Here are a small network's activations along a few directions, averaged over the inputs that share one value of a field.
Values that are neighbours, or in one group, have similar rows; names and order tell nothing.
Strong random noise was added to every row along 15 fixed directions; ignore it. To show where, here is one row again and again, with new noise each time:
 228 -374 -319 -360 -225  313  460 -201  -69  633   32   92  133 -347   91  129  396  -99 -466  112  656  131  -14  235   43  269   96  346 -538 -284
 -56   94  102   73 -171 -237  -39 -142 -123 -666    4    6   62  -83  -91   84  441   23 -279 -131  358   82  -83 -175  143 -178  -55 -591  223 -347
-334 -358  178  278    4 -338 -217  -46  114 -128 -298  -71    7 -352  -53  144  274  125 -132  -85 -189  -30  127 -100   39 -270  -23    8   98   16
  30  -34  133 -119  176   19  195  270  154  128  -44  186 -233   -1    2   45  -59  -20 -137   95 -193  -30   21 -233  299 -340  481   15  148   23
-329 -422   -7 -247  -29   58   49  364  249 -412 -134  548   -3 -722 -126  125  -38  -12  -92 -597  204 -396   16   -8  824  -78  171  -91 -111  181
 489  103 -209  380 -585   90 -351  188 -399 -392   -5   33  -70  250  308   -8 -386  298  405 -487   18  124  -66 -538   82  214 -217 -492 -351  371
-385 -425  194  -12 -235 -406 -233 -194   29 -244 -111 -297  603 -427 -154  -59   63  -64   47 -827  248   32  -41  -15  115  134 -304   13 -212 -445
-192  -73   33  250  632 -728 -398  192   -4 -178   76 -172  213   51  107  100 -264   56  419 -371 -314 -206  113 -168  432 -323  -57 -297  451 -210
 403 -422  137  535  439    3  136  -13  180  231 -302 -200 -240  189  248  327  141  253  167  -58  -22  -13   13 -303  168 -306 -265  135 -327  429
 481  -46 -216  -87   40   92  328   27  247   47 -432  -81 -270  -23  -35  -64 -492 -148  556 -168  445 -629  220 -397   49   56  320   40 -157   15
 365 -473 -461  -18  261 -158  231 -508  117   54 -176 -594 -172  160 -472  163  482 -427 -282   48  629  123  -83 -310 -660 -245  203  -53  110 -347
 -54  149  240  -68  411 -641  -81  118 -515  -33  354  162  309 -285  241  335  -50  238  -55   29 -106 -117  220  -24  645 -349  288 -310  226 -448
-448    0  593  274  -99  211 -219  -99 -557  415  117    5  309 -118  425 -188  361  445 -339  534 -449  384  365  156 -261 -351    7  101  118 -426
-470   32  105  107   80 -136 -340   58  -64  -73    8   82    0 -219 -119  -82 -167   38  125  166 -472 -209  372  240 -214 -172   73   26  391  -61
-368  395  115 -188 -361  -21   56 -533  371 -541 -430 -138  246 -490 -347 -121  419 -274 -251  247  578 -425 -278   26 -289   64 -223  217 -141  -65
 248 -452  411  -51 -222 -178  236  237 -623  -97  535  312 -420   71 -438  307  -57  166  254   -3 -177 -376  210  345 -389  402 -232 -193 -241  293
  91  245  285  282 -165  -27    4  -52  161  206  115 -182  142  424  235   21  -24  135  -52 -157 -337  619   18  249   56   78 -360   34 -105 -193


Values of Gekov:
p5: -404  258 -129   55  442  -83 -283 -378  238  -20   62 -339  436   -2 -114  -36 -163 -202  -28  -71 -171  343  317  569 -198 -193  -92  190  477 -343
p1:   49   74 -289   77   -9  759   28 -323  -47 -724 -190   14  -84  -86  -66   12 -167    9   13 -182  495   -5  266  -50  -94 -195   81 -341  239  -72
p4:  498  469  -80  -10 -207 -511  206  -81 -195  369   77 -103   40  274  344  120 -213  134  523  251  220 -337   36  333   45  881 -410   -8 -283 -133
p3:  161  397  -88 -358 -490 -465  256 -277  -70   95  -98 -241  268   59  201  -97   10  -83   64   23  495  -13  -48   14  139  589  130 -206   97 -836
p8:  -88  -72  201  260  719 -278   27  -94 -196  137  277 -230  108  224  143  114  168  123  -54   63 -181  312  149  313  134 -269  -84 -185  358 -423
p11:   62  224   33   37  159  429   19 -145  235 -630  105  180 -144   60 -341  222   15  -89  -94 -298    9  203 -272  268   68  -28 -531   53 -207  706
p2: -124 -361 -491  -39  559  317  -74 -216  352 -488 -138 -160 -246  -68 -603  163  -42 -378 -420 -235  -17  537  623  139 -308 -706  748 -268  836 -240
p9:  338  802  496   90  269 -517  172 -483   28 -349   71 -403  312  191  -67  373   -2  -20   39  157  222 -200 -379 -109   90  -83 -450  127 -334   54
p6:   59  -44   45 -108  -23 -504  -39    1  259   30  104 -559  -22  363 -592 -294 -594 -398  338 -514 -462  279  -55  -34 -626  195  329   88  217 -267
p10:   72  445 -250  -37   47   37  -27  -43  644   77 -294  101 -108 -171  -31  151 -171 -113  -79  390 -105 -235 -109   18  245 -146  115  417 -162  487
p7:  125  291  605 -277  665 -326  182 -121  -43 -120  118 -332   95  256 -408  -27 -553 -218  529 -279 -201 -256   -5 -203 -178 -320  218  214   80  -50
The values of Gekov form a star with 5 arms.
Name the neighbours of p10, in listed order.
> p9
Name the neighbours of p11, in listed order.
> p4, p7
Name the neighbours of p6, in listed order.
> p8
Name the neighbours of p1, in listed order.
> p3
